A small network was shown many inputs. Here are its activations along a few directions, one row for each input.
In each table, some parts of the input vary, and every possible input appears once, in random order.
A made-up example of a description, with smaller parts first: line(6) and (point or ring(9) or (values(3) and ring(8))).
Shared parts are said once, and a part with two or three values counts as separate values.
In the rows, 128 means zero.

Other details of the inputs shift rows strongly along two fixed directions, in all tables alike. That doesn't count.

A family of inputs:
x1: [113  87 119 122 134 119 143 161 123 121 167 107]
x2: [110  78  97 114 169  93 169 183 113 100 207 154]
x3: [154 152 178 133  74 147  78  98 113 157  64  44]
x4: [106 125 120 104 172  74 151 153 131 143 178 148]
x5: [124 112 112 144 164  78 179 145 141 143 149 150]
x6: [106  75  99 134 164  90 171 168 119 108 189 186]
x7: [ 87  84 124 149 146  31 180 141 177 205 147 108]
x8: [187 165 108 119 113 239  81  99 101  46  94 178]
x9: [118 118 128 130 157 119 163 160 121 133 177 120]
x10: [105 136 152 126  83 162  82  94 150 157  93  67]
x11: [172 196 118  90 125 232  73 115  92  52 110 171]
x12: [127 113 102 116 188 107 184 179  97  94 214 180]
x13: [125  67  84 138 162  88 186 171 123  97 180 169]
x14: [131  69 115 162 155 141 180 176 100 110 198 152]
x15: [127 167 162 144 101 115 117  80 163 178  58  77]
x16: [ 82  96 148 151 148  28 177 147 157 214 156 103]
x17: [111 159 200 161  64 136  97  81 168 220  47  20]
x18: [124  97  84 130 187  67 191 166 128 122 184 193]
x19: [101 175 201 155  69  98  97  69 174 232  41  29]
x20: [ 94 186 194 122  88  93  83  74 183 228  56  22]
x21: [161 175 104  94 105 191  57 104  93  43  90 198]
x22: [212 167 113  99 112 210  79 109  72  36  87 158]
x23: [121  59 100 145 148 108 173 180 103 100 189 157]
x24: [101  98  95 101 187  73 169 174 120 117 211 181]
x25: [105 167 199 160  67 117  97  77 171 223  46  24]
x26: [122  52  85 154 152 129 186 160 118  99 181 165]
x27: [139  84 102 153 170 128 201 171 115 106 177 157]
x28: [147 186 104  69 124 194  50  98 110  48 106 195]
x29: [ 67  81 152 154 137  18 176 145 171 228 154  88]
x30: [ 98 125 167 156  61 144  89  83 158 185  64  53]
x31: [163 175  90  93 117 189  66  89 122  47  81 211]
x32: [173 178 117  97 118 245  63 114  93  50 120 164]
x33: [ 96  45 139 172 120  59 188 148 168 195 140  51]
x34: [166 206 112  95 125 182  69  98  94  62  90 214]
x35: [136 174 162 146  89 145 101  77 161 164  49  71]
x36: [198 179 123  74 116 217  61 122  64  43 113 145]
Description of these inputs: values(3) and (point or ring(11)).
- The inputs of x12 and x19 match in every part but the values(3) part. If x32 is changed in the same way as x12 into x19, which row does it become? => x14
- Which other rows does x30 become when the values(3) part takes its other values? List them by row number. => x10, x26
- Which other rows does x31 become when the ring(11) part takes its other values? List them by row number. => x5, x7, x8, x13, x15, x18, x26, x27, x33, x35

A family of inputs:
x37: [151 168  90  99 133 202  85 102 117  57 114 209]
x38: [165 145 140 142  79 190  89  96 123 111  61 102]
x39: [135  81  65 123 171 100 172 161 117  68 174 212]
x40: [108 146 169  95 119 134  92 133 129 162 146  44]
x41: [ 74  42 121 168 146  77 200 164 167 176 181  96]
x42: [107 127 149 141  83 146  91  98 159 161  84  81]
x43: [191 180 121  72 142 214  84 147  59  36 152 149]
x44: [114 142 176 160 102 103 141 103 165 206  83  41]
x45: [130  68 114 169 159  95 208 158 139 149 166 119]
x46: [ 97 157 160 128 107  66 116  92 175 203  78  74]
x47: [ 94 137 139 130 128 116 129 121 153 162 130 111]
x48: [ 90 102 120 137 185  84 190 179 124 148 214 169]
x49: [139 130 114 119 109 127  99 111 130 109  94 147]
x50: [116 183 150 113 125  82 104 102 147 168  94 135]
x51: [101 121 162 144  79 139  94 103 142 166  97  77]
x52: [139 138 123 116 101 133  89 109 110 103  97 153]
x53: [136 153 142  75 139 113  99 142 109 124 149  99]
x54: [125  96 127 162 182  86 214 183 110 146 200 148]
x55: [166 179  83  89 135 162  83  92 116  57  89 221]
x56: [158  69  99 156 153 152 180 181  68  69 190 177]
x57: [155 122 123 150 109 166 129 113 131 106  94 122]
- The inputs of x48 and x54 match in every part but one. If x42 is changed in the same way as x48 into x54, which row does it become? => x38
- Describe the family of inputs behind these rows. => values(3) and (point or line(6))
- Which other rows does x57 become when the values(3) part takes its other values? List them by row number. => x39, x41
